(45): [ -1.7  -7.1 -15.6 -67.4  32.7 -14.1 -36.6 -45.6  44.7 -61.6  18.1  -4.2]
(215): [-31.5 -19.2   1.3 -47.5   9.6   1.6 -45.5 -47.1  58.1 -41.9   2.8  -7.0]
(16): [-10.8  12.7  17.2  32.9  -5.5  10.5  11.7  11.3  -8.6   7.0  -6.9   0.8]
(106): [ 14.2  -4.2  11.5  82.0 -38.6   5.0  68.5  70.9 -81.6  94.2 -26.4  -5.9]
(57): [ -0.8   4.2 -16.9  38.5  25.6  16.8   6.3  25.3 -32.8  16.4 -10.8   5.1]
(184): [  6.7 -11.2 -10.0 -22.7   5.7 -11.6 -21.0  -7.6  34.9  -6.3  13.7  -3.1]
(33): [  2.8  20.2  18.9  -0.3   9.0  20.9   1.0  -0.5 -10.0  -4.5   3.3  14.2]
(210): [ 10.8   9.3  -8.9  24.2   0.2   5.6   7.5  23.6 -12.7  25.0   1.1  15.5]
(217): [  7.6   1.0  -1.6 -12.3  17.4  15.9 -16.7  -9.6  20.2 -14.0  10.3  16.4]
(39): [-11.3   5.7 -25.8 -41.7  50.6  14.6 -27.9  -9.9  31.5 -32.6  -6.9   8.4]
(162): [-15.9 -27.0   0.6 -33.7 -28.6 -25.2 -18.8 -21.2  43.8 -18.1  -8.4 -24.9]
(107): [ -5.0  -3.8  28.9   7.8  -9.1  -2.7   1.7  -4.2 -39.6   5.8 -19.9 -20.3]
q: [  7.6   1.0  -1.6 -12.3  17.4  15.9 -16.7  -9.6  20.2 -14.0  10.3  16.4] => (217)
q: [ 10.8   9.3  -8.9  24.2   0.2   5.6   7.5  23.6 -12.7  25.0   1.1  15.5] => (210)
q: [ 14.2  -4.2  11.5  82.0 -38.6   5.0  68.5  70.9 -81.6  94.2 -26.4  -5.9] => (106)

(215): [-10.0  24.2   0.7  49.7 -44.5  -8.7  50.5  15.8  16.0  26.6  -4.1  39.1
  43.8  -3.2  51.0   3.0  18.4  25.0  41.5 -36.9 -20.8   9.1  16.5 -15.4
   8.0  56.1   4.5 -20.3 -11.5 -21.6 -14.3 -16.6  64.9  10.9 -26.5   3.9
  83.9  56.2   3.6 -20.9  -4.5 -46.9 -34.7  13.4  13.2  20.4  24.1   4.5]
(39): [ 31.7 -12.8  33.1 -53.1  20.4  -2.3 -33.4 -12.1 -27.7   2.9  10.2 -18.9
  36.7 -44.8 -32.5  11.8   7.1 -75.7 -26.5  33.0  20.3  -5.2 -14.6  21.2
  -8.8 -53.0 -51.1  15.2  23.8 -22.3 -22.9   7.4 -64.6 -46.1   4.3  -8.0
 -65.0 -46.9 -10.1  26.3  11.6  11.1  20.3   0.7 -22.5  -5.4 -40.6  -9.1]
(57): [  3.2  -9.4  53.9  -2.2   1.7   2.2 -33.1  18.3 -16.7   8.2 -35.5 -23.4
  67.0  -2.2  70.8 -15.1 -26.8  53.2  65.7   5.5  17.6  37.8 -15.6  25.1
  16.6 -10.4  10.8  10.3  -6.2 -26.7 -17.0  -6.8   3.9   9.2  11.3  18.6
  -8.8  57.7  35.3   9.2 -63.5 -43.1 -12.8 -14.5  43.6 -14.5 -55.2 -14.3]
q: [ 31.7 -12.8  33.1 -53.1  20.4  -2.3 -33.4 -12.1 -27.7   2.9  10.2 -18.9
  36.7 -44.8 -32.5  11.8   7.1 -75.7 -26.5  33.0  20.3  -5.2 -14.6  21.2
  -8.8 -53.0 -51.1  15.2  23.8 -22.3 -22.9   7.4 -64.6 -46.1   4.3  -8.0
 -65.0 -46.9 -10.1  26.3  11.6  11.1  20.3   0.7 -22.5  -5.4 -40.6  -9.1] => (39)
q: [-10.0  24.2   0.7  49.7 -44.5  -8.7  50.5  15.8  16.0  26.6  -4.1  39.1
  43.8  -3.2  51.0   3.0  18.4  25.0  41.5 -36.9 -20.8   9.1  16.5 -15.4
   8.0  56.1   4.5 -20.3 -11.5 -21.6 -14.3 -16.6  64.9  10.9 -26.5   3.9
  83.9  56.2   3.6 -20.9  -4.5 -46.9 -34.7  13.4  13.2  20.4  24.1   4.5] => (215)
q: [  3.2  -9.4  53.9  -2.2   1.7   2.2 -33.1  18.3 -16.7   8.2 -35.5 -23.4
  67.0  -2.2  70.8 -15.1 -26.8  53.2  65.7   5.5  17.6  37.8 -15.6  25.1
  16.6 -10.4  10.8  10.3  -6.2 -26.7 -17.0  -6.8   3.9   9.2  11.3  18.6
  -8.8  57.7  35.3   9.2 -63.5 -43.1 -12.8 -14.5  43.6 -14.5 -55.2 -14.3] => (57)

(106): [-39.9 -27.4 -11.6  21.3]
(162): [ 49.8 -16.1  17.3 -59.7]
(217): [-10.1 -74.9   0.8  -9.1]
(39): [ 39.0 -86.3  20.4 -44.1]
(57): [13.5 20.2 -3.7 14.5]
q: [-39.9 -27.4 -11.6  21.3] => (106)
q: [13.5 20.2 -3.7 14.5] => (57)

